Each row below holds a small network's activations on one input, seen along a few directions.
In each table, some parts of the input vary, and every possible input appears once, in random order.
Descriptions start from the smaller parts, as in this example, which fits no table here: one of 5 places around a ring, together with either a single point or one of 9 places along a line or (one of 3 separate values, together with one of 6 places along a line).
Shared parts are said once, and a part with two or three values counts as separate values.
In the rows, zero is written as 128.

Other details of the inputs shift rows strongly along two fixed directions, in all tables alike. That doesn't count.

A family of inputs:
row 1: [112 120 142 127 125 141 152 120 148 123 122 125 121 131 117]
row 2: [143 130 138 197 162 107  72 182 119 108 154 141 170 118 167]
row 3: [159  91  82  90 135 111  63 155 190 138 168 134 216 150 133]
row 4: [136 137 126 131 138 128 159 115 127 134 125 131 113 145 125]
row 5: [187  92  22  28 119  78  55 145 246 156 173 163 208 203 111]
row 6: [111 141 132 118 118 129 136 120 139 113 107 138 110 137 123]
row 7: [137 137 123 129 137 125 160 119 125 142 127 130 109 141 125]
row 8: [128 143 129 127 145 133 157 117 132 124 128 135 115 139 122]
row 9: [118 127 170 154 112 144 146 124 106 132 124 115 112 112 137]
row 10: [132 142 134 111 106 131 129 115 126 135 119 130 102 132 126]
row 11: [115 119 140 125 126 138 153 123 146 130 122 126 117 128 116]
row 12: [135 128 141 201 166 100  70 179  94 115 151 129 162  96 170]
row 13: [123 139 129 104 119 133 128 117 122 129 106 124 113 122 119]
row 14: [127 148 124 117 140 141 150 110 118 124 129 117 126 134 126]
row 15: [137 142 127 121 131 139 153 112 118 141 135 127 113 142 136]
row 16: [118 119 103 118 107 132 146 130 116  97 111 146 108 123 108]
row 17: [146 126 129 180 155 111  67 175  99 135 158 131 169 115 169]
row 18: [132 136 166 231 157 115  63 188  60 118 147 121 156  90 186]
row 19: [128 123 143 119 109 140 150 115 132 146 132 122 120 125 124]
row 20: [125 137 130 120 111 118 137 122 132 129 109 129 102 140 119]
row 21: [125 118 135 130 114 126 157 122 140 149 124 121 115 127 115]
row 22: [111 115 138 117 130 135 145 110 136 123 124 113 123 120 115]
row 23: [164  87  77  86 130 107  62 152 188 157 175 142 212 153 129]
row 24: [127 135 164 233 168 104  67 185  73 102 145 122 155  82 180]
row 25: [133 126 100 133 131 141 163 121 116 101 132 142 115 124 105]
row 26: [123 138 131 109 115 136 123 109 119 131 110 126 112 131 120]
row 27: [128 142 135 113 106 135 129 111 128 128 116 129 107 136 128]
row 28: [126 138 130 107 115 132 124 113 118 137 113 127 107 127 117]
row 29: [109 108 132 168 118 151 154 138 101 104 118 124 103  94 115]
row 30: [128 145 122 115 141 138 151 114 116 133 129 119 123 131 126]
row 31: [113 133 125 108 125 120 131 113 126 122 107 129 110 122 120]
row 32: [120 123 139 111 123 141 148 119 127 138 122 114 128 118 116]
row 33: [119 119 142 114 118 143 143 111 124 139 127 116 128 126 116]
row 34: [113 114 136 115 131 131 147 114 134 131 124 115 121 117 114]
row 35: [124 117 139 130 115 130 155 120 141 141 122 121 118 131 116]
row 36: [135 143 130 122 131 143 151 110 120 132 134 126 117 147 136]
row 37: [120 141 130 107 118 136 128 113 124 122 106 123 118 125 121]
row 38: [111 135 126 110 124 123 131 108 128 115 107 128 114 124 122]
row 39: [113 139 130 116 119 126 137 124 137 120 109 138 105 135 121]
Each input here is: one of 3 separate values, together with either a single point or (one of 2 separate values, together with one of 6 places around a ring).
- Changing only the choice among 3 separate values turns row 39 into row 11. The same change can be made to row 37. Which row results? => row 3
- Change only the choice among 2 separate values in row 18. List by row number the other rows that result. => row 17
- Change only the choice among 3 separate values in row 13. List by row number the other rows that result. => row 30, row 32
- Change only the place on the ring of 6 in row 9. List by row number the other rows that result. => row 1, row 3, row 22, row 33, row 35

A family of inputs:
row 40: [ 83 134 171 116  70 137 132 112 101 118  61 116  64  95 109]
row 41: [179  98  54  82 139 103  80 146 199 152 182 152 202 177 132]
row 42: [139 123 130 176 151 109  71 173 108 121 147 128 167 106 160]
row 43: [135 144  91  51 128 138 182  72 170 137 126 133 109 179  96]
row 44: [135 144  80  55 129 145 184  76 157 127 126 142 108 173  92]
row 45: [108 144 149 146 129 148 187 108  88 117 105 118  78 112 114]
row 46: [172  93  66  67 138 113  75 140 208 157 180 140 216 172 126]
row 47: [143 122 143 185 150 105  80 173 120 134 154 131 162 119 166]
row 48: [ 96 132 169 146 126 152 186 102 103 121 108 108  89 106 114]
row 49: [110 137 164 148 120 156 193 108  96 133 113 110  85 111 118]
row 50: [146 139 138 182 150 108  70 169  96 122 146 131 158 115 172]
row 51: [112 153 167 139 128 148 179  98  86 139 111 110  80 117 126]
row 52: [131 120 101  47 120 147 188  76 189 153 133 125 128 173  88]
row 53: [ 87 128 166 123  67 134 142 119 104 112  66 124  60  93 101]
row 54: [145 135 135 197 147 111  83 174  93 116 145 136 148 113 166]
row 55: [145  84  68  45  86  91  42 146 229 132 127 157 180 157 107]
row 56: [129 143 151 205 160 111  87 175  88 106 136 133 139 104 171]
row 57: [131 151  90  49 131 144 177  71 151 131 123 133 110 167  99]
row 58: [132 104 144 194 140 121  88 176 105 117 150 126 161  95 156]
row 59: [ 99 135 167 138 125 157 178  98  92 126 110 104  90 102 114]
row 60: [131 123 145 195 154 107  84 177 105 114 140 129 155 103 161]
- Changing only one part turns row 58 into row 59. The same change can be made to row 45. Which row results? => row 42
- What do these inputs look like to the network? => one of 3 separate values, together with either a single point or one of 6 places around a ring
- Change only the choice among 3 separate values in row 56. List by row number the other rows that result. => row 44, row 57
- A walk changes only the place on the ring of 6. It starts at row 43 and steps to row 47. List the rest of the walk in order. => row 52, row 48, row 60, row 56
